A small network was trained on made-up records. Each row is its average activation on records with the value named, seen along a few directions.
Related values have similar rows: they may be neighbours, one step apart, or belong to one group.
In the rows, 500 means zero.
Random noise pushes rows far along 12 fixed directions. That doesn't count. These rows show it; they differ only by the noise:
[438 275 481 517 376 523 477 578 493 607 551 408 608 451 493 568 429 579
 556 622 439 510 501 891]
[207 595 578 601 388 283 292 420 346 229 480 491 313 342 566 555 579 551
 384 573 522 434 562 617]
[256 503 488 649 241 449 299 431 498 423 463 501 613 390 510 558 570 391
 626 485 383 473 562 353]
[548 631 577 528 505 553 378 588 551 455 518 464 484 483 496 383 619 349
 510 480 440 522 557 406]
[339 510 590 559 507 460 510 457 695 512 594 575 433 438 600 411 608 586
 590 572 702 563 678 482]
[566 678 640 446 460 545 538 421 333 478 511 532 349 521 567 436 485 534
 494 476 445 397 551 498]
[536 647 622 489 579 379 346 443 578 394 595 456 281 425 513 391 612 533
 430 559 612 492 661 431]
[571 523 317 349 529 519 484 373 363 532 356 271 518 456 399 676 471 500
 231 636 479 383 489 227]
[423 451 448 504 479 402 196 437 645 567 508 460 449 372 493 618 465 603
 488 672 562 435 737 445]
[767 691 581 509 706 636 585 490 538 450 535 685 391 660 587 395 443 501
 566 354 528 558 526 412]
[415 473 376 613 470 487 479 350 703 424 546 572 364 501 518 594 495 478
 439 491 564 546 601 316]
[520 444 471 474 461 521 524 533 597 576 460 396 576 529 365 565 432 368
 498 403 380 404 404 540]
[652 559 435 432 701 468 527 338 568 532 445 435 721 546 419 629 257 594
 479 395 492 312 486 517]
[586 497 338 591 640 445 395 290 603 388 479 639 484 550 528 701 300 632
 496 445 564 507 572 371]


Values of Zapi:
p3: [353 444 517 670 353 382 400 480 736 432 706 625 365 445 502 398 592 439
 622 454 514 573 588 506]
p6: [342 204 497 532 314 320 674 420 460 526 567 468 636 450 437 571 440 587
 585 493 520 517 330 768]
p2: [776 430 445 549 678 475 456 527 412 328 588 663 331 594 534 503 413 566
 515 466 517 690 438 550]
p9: [564 562 602 364 550 456 559 469 535 593 501 381 579 441 450 393 514 481
 407 458 502 352 502 492]
p1: [498 529 460 490 477 586 444 487 493 653 391 699 516 604 508 659 265 474
 650 372 351 337 492 398]
p4: [440 615 601 447 500 557 590 622 455 588 535 515 646 474 558 333 572 503
 496 518 510 456 531 579]
p7: [324 489 593 458 566 429 602 522 541 646 500 600 543 500 552 500 393 691
 615 488 614 346 546 795]
p8: [314 583 506 543 463 357 440 375 738 448 547 535 438 447 478 469 514 460
 363 400 492 346 616 429]
p5: [653 417 454 485 575 484 456 560 425 576 452 525 621 573 474 545 386 651
 680 481 529 602 430 590]
p10: [518 537 331 600 687 507 541 410 435 234 454 605 397 554 612 594 520 577
 318 541 656 698 484 349]
Each value of Zapi is a pair of two hidden parts, and every pair occurs once (2 first parts, 5 second parts).
p8 and p5 share the first part; p8 and p9 share the second. Which value has the first part of p9 and the second part of p5?
Answer: p10
p7 and p3 share the first part; p7 and p1 share the second. Which value has the first part of p1 and the second part of p3?
Answer: p2

Values of Bab:
e5: [501 650 622 524 686 732 828 529 692 611 632 744 674 603 717 275 419 543
 524 418 562 442 646 757]
e3: [705 348 353 603 391 436 386 302 583 488 564 516 582 578 364 642 340 437
 703 320 339 544 429 277]
e7: [957 446 366 406 810 607 546 385 554 589 549 345 767 616 437 597 217 693
 451 482 486 478 511 673]
e4: [682 461 376 485 700 669 457 718 582 528 475 601 524 595 509 539 368 462
 390 483 418 556 466 645]
e8: [551 369 512 427 388 472 771 448 317 561 447 482 612 555 451 438 625 532
 684 428 567 646 258 249]
e1: [539 663 491 629 504 592 415 601 477 313 551 451 654 507 488 416 514 272
 426 371 262 453 438 657]
e6: [540 401 487 541 367 521 356 525 385 493 501 322 753 400 497 486 673 472
 628 689 507 691 552 344]
e9: [528 523 211 731 479 628 527 323 560 266 507 542 662 589 529 645 412 380
 418 405 360 576 463 383]
e10: [477 503 499 486 501 453 460 443 238 486 438 582 564 493 599 584 327 743
 536 544 485 448 491 731]
e2: [437 521 477 541 648 444 718 405 580 404 471 539 626 543 503 501 480 536
 543 383 660 527 399 470]
Bab is arranged as a line.
Going along Bab from e5 by way of its neighbour e4, in what order are e3, e8, e1, e2 met?
Answer: e8, e1, e3, e2
List every value one step from e6, in the order listed.
Answer: e7
